Each row below holds a small network's activations on one record, seen along a few directions.
After each row come some of the record's fields: GILUG, TOTAM, BER, REM, ZOFO, TIG.
A field that a record lacks is written none.
Other fields move the rows too, some of them a lot.
Random noise pushes rows far along 11 fixed directions. That doesn't count. These rows show it; they differ only by the noise:
[-234 -165  110   52 -283   44 -418  -45  337  -76 -622   69  336  -17
   32 -273 -335  -88 -183 -163 -143 -268  128  299   86  322]
[   6    3  264  181  136 -379  345 -143  163  461  161  439 -526  256
  169   39   56 -384   36  365   -1 -210  455  458  280 -156]
[-111   69   53  -95 -278   95  143  390 -246  -37   32  339 -370   50
 -123   13  149  -39  -11  283  249    9  -18 -682 -519 -107]
[ -30   51   15  161  305   63   99   17   70  146 -136 -138   60   24
 -225  -47  134 -203   19  118  -27  -42  -76  244   73 -244]
[-270  182 -310 -110  -19  196 -150 -209  120  103  219   31  182  -59
  280  -76   23   -8   19 -245  309  108 -158  181  105  564]
[-153   -5 -260    2  631  171  473   67  -83    4 -158 -357   60 -301
 -351 -115  139 -412  226  206  -91  160 -335  233 -117 -199]
[-688  202 -325 -108  727  231 -203  -73 -152   -2  358 -172  275 -556
  151  257 -223  -18  391  259 -142 -223 -694  313 -310   60]
[-187 -104  285   53 -319 -233 -476   91   12 -124   12  373 -217  101
  114  115 -277  535  -95  203 -362 -402  112  368  407 -413]
[ 228   36    4   71 -142  140 -227  168 -195  -27   40 -182  135 -143
 -369 -121  265  408 -188 -454    1  -93  -76  -87  265 -306]
[ 386   25 -192  -78 -270  -36   30   40 -249 -100  613  -80  -96   -8
  145   -8  172  231   -7  -82  193  373   -7 -401   77  -10]
[-107  112  -59  255  427  -28 -242 -135   70  148  339 -258  421   -1
  191  149 -157 -448  249  375   95 -102 -137   96 -365   77]
[ 114   23   80   62  115  -65  386  -76  171  250  -78   93 -210   26
  -65  -77   89 -512   -1  111  -38   78  126   35  -84   -9]
[ 438 -163  -49  110 -563 -219 -311  -68    6 -167  308  -89  151  263
  196 -203  -27  258 -144 -203  146  195  363   55  477  110]

[-318  270  -74  -94 -125   68  139  -93  113   45  178  277 -126   68
   56  175  -23 -411  180   13  146   -5 -108 -195 -520  355]
GILUG=none, TOTAM=none, BER=dapa, REM=bokup, ZOFO=none, TIG=none
[-192 -129 -123 -251  -46  157  -64  223 -285  -78 -105  104  -52 -411
   21  -21  -46  159  -52  101  132   35 -207 -566 -521  154]
GILUG=relan, TOTAM=kula, BER=vono, REM=lafid, ZOFO=godu, TIG=nus
[ 145  -49  113  154  396 -166  455  -38  -96  -45    8 -225  -66   20
 -262  186   58 -336  233  290 -268   25   35   13 -163 -440]
GILUG=relan, TOTAM=kula, BER=dapa, REM=bokup, ZOFO=none, TIG=none
[ -17   33 -256 -236  245  413 -107  157  -60  146 -355  -75   36 -276
  135 -127  208  578 -239 -159  179  199 -422 -125  223   65]
GILUG=none, TOTAM=none, BER=vono, REM=sabem, ZOFO=godu, TIG=nus
[ -86  126   22  -77   28  387 -182  231   12  232 -354   72   82 -206
 -146 -145  156   63 -209 -310  240 -141 -196 -343 -296  190]
GILUG=daden, TOTAM=pon, BER=vono, REM=sabem, ZOFO=godu, TIG=nus
[ 596   46   59   81   -9 -136 -114 -129  337  107   46 -190  135   72
   83  134 -112 -286  -21  -15 -176  223 -124 -272 -331  -47]
GILUG=none, TOTAM=none, BER=vono, REM=bokup, ZOFO=lala, TIG=nus
[ 552   19  -42  -94 -246   62  271  -50   14 -214    1 -234 -131   -4
 -333    8  250  272 -163 -398 -336  474 -156 -168  319 -406]
GILUG=none, TOTAM=none, BER=dapa, REM=bokup, ZOFO=none, TIG=none
[ 251  287  162  496 -605 -139 -533  -14  109 -332  443 -255  527  737
 -458  212   58 -274  194 -307  192 -166  234 -104 -288 -129]
GILUG=daden, TOTAM=pon, BER=dapa, REM=bokup, ZOFO=none, TIG=none
[  72 -204 -115 -124  137 -250  131 -258   41 -115  290 -144  141 -316
  423  -48 -416 -373  246   46 -184   52   99   48 -149  475]
GILUG=daden, TOTAM=vaged, BER=vono, REM=bokup, ZOFO=lala, TIG=govo
[-281  346   55   75  -20  347 -297  112   86   -9  -43  -19  176  132
 -303  132  127   72  -32 -154   34 -159 -327  -46 -129 -125]
GILUG=relan, TOTAM=mered, BER=vono, REM=sabem, ZOFO=godu, TIG=govo
[ 107 -228  167   18  370 -341  131 -494  130  -59  248 -200  199 -397
  475  121 -549 -357  202  118 -690 -124  129  257   60  144]
GILUG=relan, TOTAM=kula, BER=dapa, REM=nugif, ZOFO=lala, TIG=nus
[-106  200  157  129  704  380   10  146  -46  315 -288 -173  118   34
  -10  225  242  159  -96  402   65  -86 -358 -289 -140 -402]
GILUG=relan, TOTAM=mered, BER=vono, REM=sabem, ZOFO=lala, TIG=govo
[ 716 -136  -76    2  -54 -229  470  216 -325 -183  427 -223 -287   27
  -96  -34  191   73  153   73 -101  372  127 -293  214 -417]
GILUG=none, TOTAM=none, BER=vono, REM=sabem, ZOFO=godu, TIG=govo
[ -62 -132  265  117   45   20 -163  348 -395  -71    5  -34  109 -346
 -162  -57  -96   22   -7  136 -120 -479   78 -485 -369 -269]
GILUG=none, TOTAM=none, BER=dapa, REM=sabem, ZOFO=lala, TIG=govo
[ -25  202 -138  -43  220 -168   69 -247   83   -6  738   12 -325   20
   32  431  -27  -14  231  413 -353  317 -435  393   65 -500]
GILUG=none, TOTAM=none, BER=vono, REM=lafid, ZOFO=godu, TIG=nus
[  51  424   -7 -220 -338  310  251 -210  503  152 -139  285 -214  200
   -3   63  150 -250 -114 -570  -34  279 -186 -177  -37  452]
GILUG=relan, TOTAM=kula, BER=vono, REM=sabem, ZOFO=godu, TIG=govo
[-201  199  -43 -128   33  250   59  117  -17    1  182  151 -116  108
  309   97  -17  -42   71  293  202  150 -189 -415 -273  218]
GILUG=relan, TOTAM=kula, BER=vono, REM=sabem, ZOFO=lala, TIG=govo
[-354 -218   28  -55  196  118  223  272  -88  154 -754  211 -101  -65
   58 -258   11 -132 -101  363  313 -174  171 -162 -254  210]
GILUG=none, TOTAM=none, BER=dapa, REM=bokup, ZOFO=none, TIG=none
[-386   -1 -363 -302  -44 -139  296 -136  118  -34  265  393 -423   58
  543    0 -213 -191  279  398  179  304  -38  365   65  515]
GILUG=none, TOTAM=none, BER=vono, REM=sabem, ZOFO=godu, TIG=nus
[ -36  301  -26  -16 -218  298   32  -70  150   39  -50   24   72  294
 -109  182  231 -216 -122  -20  309  319 -190 -639 -577  167]
GILUG=relan, TOTAM=mered, BER=dapa, REM=bokup, ZOFO=none, TIG=none
[ 132 -141  273   86  156   15  -88  317 -429  371 -279   83    9 -326
 -151 -165  274  374 -227 -392  277 -619  367 -329   35  -54]
GILUG=relan, TOTAM=kula, BER=vono, REM=bokup, ZOFO=none, TIG=none
[-175  241 -240  -16 -375    3  196 -189  167 -143  300  184 -277  720
   28   80  268   51   38  103  388  486   79  325  405   95]
GILUG=relan, TOTAM=mered, BER=dapa, REM=bokup, ZOFO=none, TIG=none
[ 150 -491  -34  155  258 -152   34 -139  130  281 -616 -177  262   94
  420 -464  -64 -231 -297  406  431  155  518  132  176  386]
GILUG=relan, TOTAM=mered, BER=dapa, REM=nugif, ZOFO=godu, TIG=nus
[-262  186   35   15  -33   90  254  -43    9  211  209  314 -298  219
   83  -79  204 -116    4  -79  306 -109  218  181  261  224]
GILUG=daden, TOTAM=pon, BER=dapa, REM=sabem, ZOFO=lala, TIG=govo
[ 165  282   33 -107  440  -97  587 -203  -44  319  441   80 -414 -313
 -128  354  194 -260  259 -285 -309  -66 -162   47 -106 -169]
GILUG=relan, TOTAM=kula, BER=vono, REM=bokup, ZOFO=none, TIG=none
[ -91   43 -211  -23  -38 -209 -135 -172  -98  158  724  154   38   58
  672   64 -163 -161  225  163  467  -11  236  -25 -104  650]
GILUG=relan, TOTAM=mered, BER=vono, REM=sabem, ZOFO=godu, TIG=govo
[-438  141   76  150  113  117 -195 -159  302    1 -379  -22  378   73
 -207   56 -173 -361  144 -241  -82 -400  -54  418 -210  273]
GILUG=daden, TOTAM=pon, BER=dapa, REM=bokup, ZOFO=none, TIG=none
[ 139  155  245   32  -54 -233  -28 -243  225  214  272  324 -252  322
  452  390 -110   55   43  158 -106  -47  153    6   55   10]
GILUG=relan, TOTAM=kula, BER=vono, REM=bokup, ZOFO=none, TIG=none
[-692   28  211  -84    9   37  -81   34  215  373 -411  770 -466  192
  428  -15 -133   18 -173  502  225 -338  180  219   22  252]
GILUG=relan, TOTAM=kula, BER=dapa, REM=sabem, ZOFO=godu, TIG=nus
[   4  -51 -118  107  -77 -135  -98  319 -339  -95  359   84 -280  603
  132   -6  293  603   -9  606  593  194  187   67  478 -394]
GILUG=relan, TOTAM=mered, BER=vono, REM=bokup, ZOFO=lala, TIG=govo
[ -91 -115 -118 -181 -174 -137  290  -24 -111  -89 -124   78   32 -465
 -201 -246 -118 -328  241 -810  -36 -393  289  145 -126  634]
GILUG=daden, TOTAM=pon, BER=vono, REM=bokup, ZOFO=none, TIG=none
[ -73 -116   65  413  597   88  -28  -12  128  164 -549 -465  561  299
  -98 -119   55 -451   -9  536  264   -7  116  170 -132 -101]
GILUG=relan, TOTAM=mered, BER=dapa, REM=bokup, ZOFO=none, TIG=none
[-169    6   39  -75  130  243  339  -23   57  362 -455  207 -159  186
  133 -130  336  -30 -276  113  488  141  168 -248   26  292]
GILUG=daden, TOTAM=vaged, BER=vono, REM=lafid, ZOFO=godu, TIG=nus
[ 483   19  322  104  112   43  -42  -61  187  304 -154  -71  -80   54
  -87    6  191  255 -357 -228 -203    9   22  -28  346 -390]
GILUG=daden, TOTAM=pon, BER=vono, REM=bokup, ZOFO=lala, TIG=govo
[-449  434  172  -47  -66  303  -97 -148  305   77  -91  278  -66    8
 -204  212   24 -104  -66 -283 -248 -251 -353   47 -171  -10]
GILUG=none, TOTAM=none, BER=dapa, REM=nugif, ZOFO=lala, TIG=nus

Here are new rows. What are their fields?
[-131   20   19   10 -219   39  102  410  -72 -318 -463  -11   58 -113
 -714  -72  -67 -401  252 -262 -155 -344  -79 -180 -631  -66]
GILUG=none, TOTAM=none, BER=vono, REM=bokup, ZOFO=none, TIG=none
[ 103   85  -86 -131   57  116 -219 -207  103  -51  353 -110    5 -170
  283  174 -132  228 -134  202 -309  424 -428 -119   62 -194]
GILUG=relan, TOTAM=mered, BER=dapa, REM=sabem, ZOFO=godu, TIG=nus
[ 129  -14 -115  -94   70  -44  160 -112  -33 -195  153 -185  -51 -229
 -137   81  -44   95   95 -149 -412  164 -221  195  182 -251]
GILUG=none, TOTAM=none, BER=dapa, REM=bokup, ZOFO=none, TIG=none
[-245 -190 -342 -239  555  124  594 -255   36  295 -207  -73 -100 -428
  259 -284   43 -486  -57  295  183  425  -84  107  -58  462]
GILUG=relan, TOTAM=mered, BER=dapa, REM=lafid, ZOFO=godu, TIG=nus
[  94  145  109  -80   62   52   22 -201  -19  277  259   53   57 -431
  109  121  -35 -275  -62 -354 -106 -134  -43 -464 -454  284]
GILUG=relan, TOTAM=mered, BER=dapa, REM=bokup, ZOFO=none, TIG=none
[ 336  109  136  138  102  198  -97 -292  299  202   67 -266  367   54
  263  -41  -26 -228 -180 -217  -57  163    8 -180   58  247]
GILUG=daden, TOTAM=pon, BER=dapa, REM=sabem, ZOFO=lala, TIG=govo
[ 408 -100  255  177  -86 -285  176 -190   93  135   30  -43  -57  101
  -92   67   16 -310  -82  -20 -180    3  349 -100  -68 -176]
GILUG=relan, TOTAM=mered, BER=dapa, REM=bokup, ZOFO=none, TIG=none
[ -93  295  374  117 -143  152 -194  260    1  123 -177  342 -336  304
 -384  302  279  428 -217   65 -109 -282 -164 -182  -20 -723]
GILUG=none, TOTAM=none, BER=dapa, REM=bokup, ZOFO=none, TIG=none
[ 320 -149  101  208 -523 -171 -355  177   81 -286 -242 -170  421  209
 -208 -156 -211 -243   49 -247   34 -176  306 -208 -316  173]
GILUG=none, TOTAM=none, BER=vono, REM=bokup, ZOFO=none, TIG=none
[-743   60 -229 -181  155  185  195  258   97 -325 -625  106    4 -138
 -355    1 -264 -430  404  172 -146 -213 -392  258 -572  193]
GILUG=none, TOTAM=none, BER=vono, REM=bokup, ZOFO=none, TIG=none
[-757  205 -258 -108 -214  206 -142  229 -137 -285  149  259  -54  115
  -99    6  -36    4  245  180  311 -132 -236   81 -244  214]
GILUG=none, TOTAM=none, BER=dapa, REM=sabem, ZOFO=godu, TIG=govo
[ 354 -139  281    6 -286 -190  439  343 -143    0 -107  209 -486  -62
 -410 -189   89 -332  -57   20 -205  -48  325 -353 -154 -347]
GILUG=relan, TOTAM=mered, BER=vono, REM=sabem, ZOFO=godu, TIG=govo
[ 390 -328  109  -43 -311 -376  -68  -48 -190   -6  250  120  -70 -173
  468  -77 -238  132  -73   -1  -31  -51  457 -313   26  215]
GILUG=none, TOTAM=none, BER=dapa, REM=bokup, ZOFO=none, TIG=none
[ -18  113  111   97  -98   19 -285  -31  159  -23  -25   14   59  188
  -96  124  -11  207  -63  -52 -145  -71  -99  261  187 -244]
GILUG=none, TOTAM=none, BER=vono, REM=bokup, ZOFO=none, TIG=none
[ 145  143   36   96 -232 -300  116 -224 -107  235  680  178 -207  -18
 -113   80  168 -267   73 -437  142 -210  370   96    0  128]
GILUG=relan, TOTAM=mered, BER=dapa, REM=bokup, ZOFO=none, TIG=none
[-153  220  -46    5  212   68  138   87   55  113   58  117 -360  125
 -295  112  218  101   43  119 -114   34 -252  458  319 -480]
GILUG=relan, TOTAM=mered, BER=vono, REM=sabem, ZOFO=godu, TIG=nus
[ -95   24   20   15  198   88   72  -86  214 -161 -266 -148   47   81
 -110  106 -128  -46   46  175 -381  138 -249  279   90 -257]
GILUG=relan, TOTAM=kula, BER=dapa, REM=bokup, ZOFO=none, TIG=none
